These are the activations of a small neural network, seen along a few directions. Each row is one input.
In each table, some parts of the input vary, and every possible input appears once, in random order.
A made-up example of a description, with smaller parts first: ring(8) and (point or line(11) or (values(3) and line(4))).
Shared parts are said once, and a part with two or three values counts as separate values.
In the rows, zero is written as 128.

Rows:
R1: 110  131  139  109  113  131  139  138  155  121  141  94
R2: 136  142  128  98  140  149  126  152  155  131  144  112
R3: 118  133  157  127  85  125  126  113  149  96  149  90
R4: 140  152  129  126  155  113  128  121  140  131  112  138
R5: 141  154  133  143  136  117  123  130  142  141  109  140
R6: 148  155  141  140  128  132  115  100  140  107  132  124
R7: 105  51  82  141  148  118  119  152  28  151  112  165
R8: 131  142  123  107  137  151  124  132  160  139  148  119
R9: 143  144  145  114  110  143  114  125  150  107  150  109
R10: 142  144  138  117  104  145  115  105  154  116  150  116
R11: 118  34  103  138  157  143  134  144  27  149  101  169
R12: 154  154  141  141  111  128  119  101  139  118  131  124
R13: 99  70  88  141  145  127  144  157  14  139  127  188
R14: 122  148  123  121  141  138  122  143  156  150  112  141
R15: 113  132  127  125  126  113  148  137  154  136  117  115
R16: 125  135  133  151  118  96  145  117  147  124  113  122
R17: 126  137  152  159  93  108  129  94  145  99  134  108
R18: 133  147  122  106  157  127  133  145  148  148  121  130
Q: Describe the family of inputs behind these rows.
A: values(3) and (point or ring(5))
Q: The inputs of R13 and R7 match in every part but the values(3) part. If R14 is changed in the same way as R13 into R7, which row does it become?
A: R15
Q: Which other rows does R1 become when the values(3) part takes its other values? List them by row number.
A: R2, R8
Q: Start at R9 and move only the ring(5) part, one step at a time. The first step leads to R2. Which rows follow, in order?
A: R18, R4, R6
